A small network was shown many inputs. Here are its activations along a few directions, one row for each input.
Each table varies a few parts of the input and shows all the possible inputs, shuffled.
Descriptions start from the smaller parts, as in this example, which fits no table here: one of 8 places around a ring, together with either a single point or one of 11 places along a line or (one of 3 separate values, together with one of 4 places along a line).
Shared parts are said once, and a part with two or three values counts as separate values.
In the rows, 128 means zero.

Other details of the inputs vary at random and push rows far along two fixed directions, the same in every table; ignore that.

Table:
row 1: [128 187 113 140 189 113 103 159  71  62 174 128 114 147  64 153]
row 2: [163  81 161 191  75 127 126 158 101 181 130 139 102  57 154 135]
row 3: [112 131 102  77 151  86 116 125 143 154 152 117 148 148 132 107]
row 4: [108 122 111  87 126  76 134 109 137 175 151 117 145 151 143 111]
row 5: [108 156 123  61 149  95 131 111 143 132 132 116 152 161 115 123]
row 6: [121 109  90 101 126  48 112 136 130 205 148 120 128 122 154 128]
row 7: [154  73 167 223  67 220 149 146 147  97  71 131 103  67 158 143]
row 8: [ 98 142 121  67 129  88 146  94 151 169 124 117 148 155 141 115]
row 9: [123 109  71 114 149  70 130 130 124 199 133 122 132 131 162 101]
row 10: [137  85 127 158 105 169 150 115 150 163  83 113 147  71 183 121]
row 11: [133 127 138 147 140 145 127 131 105 110 138 123 133 130 123 120]
row 12: [149 166 159 186 188 207 126 148  71   9 150 124 114 121  65 166]
row 13: [168  57 185 184  42 152 141 133 126 203 108 130 114  66 171 123]
row 14: [136 113 140 150  88 166 125 129 160 120  98 145 114 125 141 121]
row 15: [ 93 203  94  54 187 105 102 116 158  54 153 143 137 218  56 141]
row 16: [146  74 140 149  87 137 135 129 130 188 114 122 128  92 169 101]
row 17: [145 157 191 181 127 201 131 133  87  45 117 127 125 113  97 154]
row 18: [116 118 112  68 118  94 138 108 161 178 112 117 154 132 160 101]
row 19: [107 159  91  69 150 101 113 116 178  98 130 139 137 181 103 115]
row 20: [103 149 102  74 148 110 126 108 142 136 122 112 154 150 136 108]
row 21: [135 128 125 142 114  84 123 137  96 151 155 126 116 121 133 154]
row 22: [141 123 185 170  72 184 137 121 130  96 108 166 103 121 101 150]
row 23: [ 98 123  87  97 131 114 125 113 181 132 105 136 135 166 153 102]
row 24: [151 180 138 181 216 178 127 165  49  16 163 141  89 127  57 175]
Each input here is: one of 4 places along a line, together with either a single point or one of 5 places along a line.
The inputs of row 7 and row 12 match in every part but the place on the line of 4. If row 15 is changed in the same way as row 7 into row 12, which row does it become?
Answer: row 13
Start at row 2 and move only the place on the line of 4, one step at a time. The first step leads to row 3. Which rows follow, in order?
Answer: row 18, row 19
List by row number the other rows that have the place on the line of 4 in common with row 9.
Answer: row 1, row 2, row 6, row 21, row 24
Which other rows does row 18 become when the place on the line of 5 takes its other values? List them by row number.
Answer: row 5, row 8, row 17, row 20
